A small network was shown many inputs. Here are its activations along a few directions, one row for each input.
In each table, some parts of the input vary, and every possible input appears once, in random order.
Descriptions start from the smaller parts, as in this example, which fits no table here: one of 4 places along a line, together with either a single point or one of 11 places along a line or (one of 2 separate values, together with one of 8 places around a ring).
Shared parts are said once, and a part with two or three values counts as separate values.
In the rows, zero is written as 128.

Table:
x1: [127 169 122 141 100 159 166 119 117 111 126 135 137 106 160 131 133 150]
x2: [143  97 136  96 172  81  80 154 154 150 116 122 121 140  86 109 149 116]
x3: [136 168 124 139 104 158 176 134 106 122 119 134 152 107 167 147 133 143]
x4: [123 169 121 143  97 159 160 108 125 104 132 137 125 107 154 120 133 155]
x5: [107 141  74 194 123 127 179 133 112 144 135 139 147 159 149 189 113  96]
x6: [151 123 155  89 134 135 106 141 135 107 109 117 120 110 121  84 134 169]
x7: [157 123 156  86 140 135 115 158 121 118 102 113 138 109 129 102 137 163]
x8: [ 95  61 191  81 112 103  29  53 168 121 178 133  66 127  70  79  95  75]
x9: [ 98 143  71 197 120 128 168 119 122 136 141 140 134 159 142 174 113 102]
x10: [151  95 138  94 177  81  91 168 140 161 110 117 136 139  94 126 153 110]
x11: [141  97 135  97 169  81  77 148 159 146 119 124 115 141  83 103 148 118]
x12: [104 142  73 195 122 127 175 128 115 142 137 139 143 159 147 184 113  98]
x13: [ 83 127 179 127  58 180 103  14 134  82 201 141  71 103 128  89  82 117]
x14: [159  92 140  91 181  81 103 179 128 170 105 114 148 140 101 141 156 106]
x15: [155 124 156  87 138 135 112 152 126 115 104 114 132 110 126  96 136 165]
x16: [ 94 143  70 198 118 129 165 114 126 133 143 141 129 159 140 169 113 105]
x17: [101 143  72 196 121 128 172 124 119 139 139 140 139 158 145 179 113 100]
x18: [125 169 121 142  99 159 163 114 121 107 129 136 131 107 157 125 133 152]
x19: [139 167 125 138 105 157 179 138 103 125 116 134 156 108 169 152 133 141]
x20: [149  96 138  95 176  81  87 163 145 157 112 118 131 139  91 121 152 112]
x21: [ 50 106 132 179  64 147  95   8 140 109 215 147  67 152 113 120  64  79]
x22: [167 121 158  83 145 135 129 176 106 133  94 111 155 111 139 124 141 156]
x23: [ 87 143  68 200 112 129 153  97 139 124 151 145 113 161 132 153 112 114]
x24: [153 123 155  88 136 135 109 147 130 111 106 116 126 110 124  90 135 167]
x25: [109  85 208  75  89 157  57  45 145  86 171 124  71 101 104  64  85 122]
x26: [160 123 157  86 142 135 119 163 117 122  99 112 143 109 131 108 138 161]
x27: [154  94 139  93 179  81  95 172 136 164 108 116 140 139  96 132 154 109]
x28: [121 168 121 143  96 159 156 103 129 100 136 138 119 107 152 114 132 158]
x29: [ 89 143  69 199 114 129 157 103 134 127 148 143 118 160 135 158 113 111]
x30: [ 92 143  69 199 116 129 161 108 130 130 146 142 124 159 137 164 113 108]
x31: [133 168 123 140 103 158 172 129 109 118 121 134 148 106 165 142 133 145]
x32: [156  93 140  92 180  81  99 176 132 167 107 115 144 140  99 136 155 108]
x33: [146  96 137  96 174  81  83 159 149 154 114 120 126 140  89 115 150 114]
x34: [130 169 122 140 102 158 169 124 113 115 124 135 143 106 162 136 133 148]
x35: [162 122 157  85 143 135 122 167 113 126  97 112 147 110 134 113 139 159]
x36: [165 122 157  84 144 135 126 172 109 129  96 111 151 110 136 119 140 157]
Question: Describe the family of inputs behind these rows.
Answer: one of 4 places along a line, together with either a single point or one of 8 places along a line
Question: The inputs of x21 and x13 match in every part but the place on the line of 4. If x16 is changed in the same way as x21 into x13, which row does it become?
Answer: x1
Question: Change only the place on the line of 4 in x33. List by row number the other rows that result.
Answer: x15, x18, x30
Question: A walk changes only the place on the line of 8. It starts at x14 and steps to x32. List the rest of the walk in order.
Answer: x27, x10, x20, x33, x2, x11
Question: List by row number the other rows that have the place on the line of 4 in common with x24.
Answer: x6, x7, x15, x22, x25, x26, x35, x36

Table:
x37: [ 93 107 132 133 125 123  56  61 172  95 174 128  57 141  78  59 112 137]
x38: [170 105 143  90 180  92 124 213  91 192  93 109 186 132 129 179 158  98]
x39: [ 67 153  84 203  75 141 157  52 138 120 176 157 106 146 144 157  97  87]
x40: [158  82 160  62 175  76  55 164 170 134  96 118 113 124  75  78 145 125]
x41: [170 140  87 122 198  74 128 209 146 154  86 118 147 150 101 118 192 171]
x42: [123 138  83 192 127 136 202 156  77 156 125 126 177 156 172 223 107  78]
x43: [162 223 119 147  83 225 238 157  77  76  87 133 178  75 223 143 124 215]
x44: [125 146 217  62  48 211 109  61 107  51 149 118  96  54 156  42 103 201]
x45: [ 95  74 180 111 110 132  66  55 136 125 184 126  82 137  92 101  88  95]
x46: [ 80 133 119 191  69 149 167  55 103 137 194 151 120 142 157 187  80  54]
x47: [ 88  96 146 125 103 119  51  63 167 105 167 133  73 140  87  72  93 120]
x48: [117 146  65 201 138 135 204 150  95 150 121 128 166 159 160 207 122 104]
x49: [101  63 198  99  96 133  68  60 119 134 188 130  89 138 101 121  76  75]
x50: [112 168  24 213 149 125 194 157 139 125 115 141 133 167 143 166 149 155]
x51: [165  54 203  34 171  94  62 160 128 159 115 110 136 116  90 129 133  80]
x52: [159  72 174  52 177  81  59 161 158 142 101 115 122 123  80  93 142 111]
x53: [ 67 169  59 214  95 145 152  53 159 101 175 158  82 150 130 131 125 122]
x54: [ 90  85 163 116 104 123  56  59 154 115 173 130  80 140  92  86  88 106]
x55: [163  64 188  45 185  91  66 155 143 151 112 108 126 118  81 109 143 101]
x56: [163 130  98 116 179  70 122 217 137 165  72 122 163 145 110 129 175 148]
x57: [ 73 142 101 201  81 150 166  48 120 129 189 151 110 143 145 170  96  76]
x58: [ 65 162  69 208  74 138 150  56 153 112 168 160  97 145 140 145 103 102]
x59: [108 220 155 147  26 237 203  63 103  50 152 148 123  58 201 107 100 183]
x60: [110 155  47 204 131 125 197 157 114 142 109 137 159 163 158 192 123 116]
x61: [197 132 230   6 117 172 108 153 112  85  79  98 135  44 155  56 158 218]
x62: [164 122 113 107 183  76 125 213 124 175  78 117 172 143 115 143 171 134]
x63: [108 162  32 210 129 120 191 162 129 134 102 142 149 163 153 178 128 132]
x64: [169 114 128 100 191  87 129 207 108 184  90 109 177 137 117 161 171 123]
x65: [164  95 146  72 196  81  63 157 176 123 108 114  95 127  68  67 161 145]
x66: [215 187 174  55 126 179 172 205  85 117  59 105 187  63 186  94 175 231]
Question: Describe the family of inputs behind these rows.
Answer: one of 5 places around a ring, together with either a single point or one of 5 places along a line
Question: The inputs of x63 and x40 match in every part but the place on the ring of 5. If x48 is changed in the same way as x63 into x40, which row does it become?
Answer: x55
Question: Change only the place on the line of 5 in x56. List by row number the other rows that result.
Answer: x38, x41, x62, x64
Question: A walk changes only the place on the line of 5. It starts at x49 and steps to x45. List the rest of the walk in order.
Answer: x54, x47, x37
Question: List by row number the other rows that have the place on the ring of 5 in common with x57.
Answer: x39, x46, x53, x58, x59

Table:
x67: [182  60 215   6 185  83  26 170 151 142  99  99 118 107  68  60 155 140]
x68: [ 96 132 129 151  92 149 126  73 134 108 163 139 102 128 131 121 102 117]
x69: [112 133 122 146 112 137 133 105 129 121 143 134 119 131 132 132 116 121]
x70: [132 136 115 137 133 127 142 141 124 133 120 128 138 131 135 139 133 130]
x71: [125 135 117 140 126 130 139 129 126 129 128 130 132 131 134 137 128 127]
x72: [153 140 113 125 152 119 152 178 116 143  96 122 158 128 139 146 150 142]
x73: [146 138 113 129 146 121 148 166 119 140 104 124 152 130 137 144 145 138]
x74: [106 132 124 148 105 141 131  94 130 117 150 136 113 130 132 128 111 119]
x75: [118 133 119 143 119 133 136 117 127 125 136 132 125 131 133 134 122 123]
x76: [101 132 127 150  98 145 128  83 132 113 157 137 107 129 131 125 106 118]
x77: [139 137 114 133 140 124 145 154 121 136 112 126 145 131 136 142 139 134]
Question: Describe the family of inputs behind these rows.
Answer: either a single point or one of 10 places along a line
Question: A walk changes only the place on the line of 10. It starts at x72 and steps to x73. List the rest of the walk in order.
Answer: x77, x70, x71, x75, x69, x74, x76, x68
